Here are a small network's activations along a few directions, averaged over the inputs that share one value of a field.
Related values have similar rows: they may be neighbours, one step apart, or belong to one group.
In the rows, zero is written as 500.
Strong random noise was added to every row along 13 fixed directions; ignore it. To show where, here is one row again and again, with new noise each time:
[388 438 500 234 804 520 354 858 618 454 691 519 535 171 633 596 257 524
 519 238 478 382 257]
[571 415 728 360 429 565 715 163 671 471 477 432 489 548 490 331 407 481
 592 596 421 468 311]
[572 500 577 238 510 218 279 384 488 556 471 568 351 206 393 561 577 534
 690 308 487 532 684]
[440 356 586 398 422 589 718 506 638 460 578 569 504 200 506 456 456 534
 336 528 504 706 136]
[524 429 472 503 599 477 582 636 592 592 457 402 636 412 508 461 744 557
 499 438 477 503 492]
[439 474 552 444 549 514 545 422 540 492 519 540 486 604 585 425 507 566
 598 505 422 494 478]
[614 364 553 785 334 466 689 337 514 485 451 557 398 350 600 513 624 471
 573 667 664 475 656]
[370 600 656 487 548 703 378 520 491 387 405 787 439 356 703 527 234 523
 437 707 425 402 555]
[477 622 374 386 412 697 639 703 549 521 371 623 553 593 357 552 251 357
 425 612 514 722 261]
[343 499 249 424 614 618 353 829 443 492 538 559 566 256 430 458 349 457
 357 374 651 586 393]
[496 395 727 462 329 213 455 338 706 324 505 351 764 468 373 625 558 694
 485 501 290 391 229]
[599 637 793 278 522 387 439 328 565 570 393 599 262 359 657 517 476 632
 743 439 405 439 687]
[524 463 606 376 431 467 470 464 568 484 544 482 461 342 527 595 488 438
 513 434 422 499 526]
[527 403 586 391 556 374 549 500 526 534 637 531 276 583 653 588 661 546
 523 365 408 616 549]
[521 520 474 679 393 669 560 446 461 547 375 406 463 384 554 294 582 507
 353 573 682 499 666]


Field ROBAG:
tibo: [522 376 164 803 560 571 656 833 429 588 650 401 633 284 494 534 665 331
 493 399 721 555 530]
fidif: [404 543 477 388 659 399 557 561 453 606 535 722 539 595 577 525 672 667
 569 491 368 678 437]
lubid: [553 553 287 502 540 383 561 758 533 572 503 402 504 510 302 558 491 570
 565 267 681 651 239]
pom: [332 655 380 582 352 662 593 661 455 504 427 737 576 483 575 523 381 578
 445 666 516 672 390]
pamu: [638 362 765 464 507 332 427 360 587 373 638 422 359 656 465 688 532 456
 369 481 333 459 340]
neda: [522 406 756 421 531 680 502 214 538 467 399 429 720 389 437 329 553 448
 174 720 351 368 469]
roka: [447 522 354 552 602 248 229 586 412 475 436 402 577 681 314 548 629 614
 448 362 514 458 620]
kigo: [263 415 242 634 666 666 492 480 302 546 650 591 643 549 586 247 780 507
 454 567 442 577 668]
seza: [520 773 563 533  78 477 576 320 529 423 414 272 462 827 489 468 205 628
 653 473 559 441 415]
rori: [581 439 533 272 819 500 460 387 420 608 487 738 398 467 420 380 577 356
 661 557 398 562 631]
kebip: [534 535 434 757 163 644 570 525 523 465 467 313 540 362 491 537 345 402
 324 537 702 460 535]
zib: [532 779 652 330 332 520 417 371 397 535 575 433 175 741 687 592 196 512
 594 336 466 486 663]
bon: [474 536 475 603 476 445 423 566 446 460 520 470 413 636 605 508 481 619
 424 503 587 402 579]
nebem: [374 384 376 323 858 490 394 545 497 501 568 499 638 762 474 363 492 471
 707 456 379 276 494]
zusi: [684 435 639 600 303 462 717 321 567 582 498 398 590 213 476 609 752 392
 551 633 433 476 650]
kiko: [386 362 514 631 585 550 561 540 476 467 620 653 464 422 593 487 725 612
 362 527 447 673 358]
nadu: [607 552 465 709 438 300 444 634 457 458 494 502 500 772 428 833 687 483
 546 508 403 531 586]
geke: [690 467 605 528 466 321 644 397 521 636 429 564 199 266 521 550 732 570
 557 431 638 689 622]
puzu: [482 505 367 567 412 599 581 515 411 529 566 382 581 755 446 481 568 350
 341 567 462 579 520]
rodud: [532 727 552 405 553 587 467 563 453 575 329 476 457 847 531 469 465 568
 391 571 416 502 572]
vire: [538 530 535 481 460 454 447 495 590 488 636 230 701 452 465 569 520 464
 652 301 386 324 451]
ROBAG is arranged as a ring.
Q: Name the neighbours of neda, in listed order.
A: fidif, zib
Q: Name the neighbours of pamu, in listed order.
A: kiko, nadu
Q: Name the neighbours of bon, in listed order.
A: pom, nebem
Q: Name the neighbours of zusi, in listed order.
A: kigo, puzu
Q: Fewest steps between lubid and rodud?
A: 8

Field LOM:
fefut: [512 571 346 523 421 366 503 498 461 478 433 597 507 679 356 605 303 449
 749 512 578 519 506]
dezor: [651 508 464 433 525 571 453 779 601 519 504 335 595 498 356 720 517 214
 349 400 396 492 477]
rof: [667 562 543 738 302 511 537 395 581 466 285 367 555 283 307 403 461 519
 506 616 744 422 425]
dab: [447 665 432 610 460 559 630 558 431 609 482 608 415 400 685 416 546 707
 627 498 630 605 536]
sife: [507 656 376 382 383 500 560 455 445 720 443 289 626 752 366 521 697 392
 712 281 401 607 689]
kuvu: [701 410 371 652 480 304 681 325 498 613 352 372 493 589 259 274 711 592
 569 520 780 596 478]
kovu: [415 589 345 343 881 724 302 854 372 580 413 704 318 710 606 490 446 390
 296 533 493 575 707]
kagof: [434 585 613 694 345 554 524 421 513 344 527 489 450 637 652 523 338 624
 440 583 485 454 432]
bav: [331 128 411 480 711 620 528 280 544 463 579 580 839 565 496 347 740 226
 744 680 252 252 667]
dibo: [575 557 427 472 342 485 542 519 550 559 477 260 848 436 332 508 569 408
 597 487 423 420 455]
lonef: [551 333 381 374 597 497 592 542 535 512 667 342 597 455 327 393 440 331
 457 417 569 503 256]
gubop: [424 413 520 652 704 266 467 677 647 346 508 426 665 753 638 522 408 837
 594 491 517 200 240]
vap: [498 638 510 463 566 358 433 908 508 515 321 632 529 572 387 716 562 761
 107 488 463 771 245]
desis: [570 719 513 335 485 553 400 740 537 635 492 209 595 484 495 620 555 498
 431 276 381 438 592]
LOM is arranged as a tree with 2 forks.
Q: Fewest steps between gubop and rof?
A: 6
Q: Name the neighbours of kuvu, in listed order.
A: fefut, dab, kagof, vap
Q: Name the neighbours of dibo, in listed order.
A: lonef

Field GEME:
kug: [554 561 761 351 316 419 487 109 455 543 395 599 476 303 445 364 634 587
 580 640 363 515 643]
fudet: [904 510 653 464 636 464 669 680 679 574 135 557 399 438 404 656 471 382
 263 837 606 401 474]
kopu: [347 438 574 652 705 322 546 600 394 513 711 697 354 849 932 649 774 794
 531 481 339 539 562]
pab: [734 687 526 784 536 543 466 588 394 504 203 730  45 453 566 492 279 527
 472 739 895 465 675]
pote: [496 682 556 345 797 482 517 535 540 528 548 568 445 785 671 347 324 749
 843 408 409 418 350]
mer: [602 345 599 638 470  86 463 368 526 330 558 571 147 742 530 620 430 746
 534 401 692 512 371]
bodum: [491 304 832 752 456 328 187 237 416 213 682 521 304 655 757 855 668 442
 318 600 244 235 833]
nik: [552 447 534 930 439 409 404 674 388 441 415 425 354 432 735 610 686 726
  41 574 749 402 763]
zovan: [493 691 363 725 627 798 241 884 456 509 224 399 618 321 618 463 358 380
 385 574 668 125 902]
kez: [ 91 684 539 602 762 857 254 778 424 441 550 646 789 210 849 373 469 786
 262 489 312 385 549]
Each value of GEME is a pair of two hidden parts, and every pair occurs once (5 first parts, 2 second parts).
Q: Changing only the second part turns nik into fudet. bodum has the same second part as nik; what does that change turn bodum into?
A: pab
Q: Changing only the second part turns pote into kez. zovan has the same second part as pote; what does that change turn zovan into?
A: mer
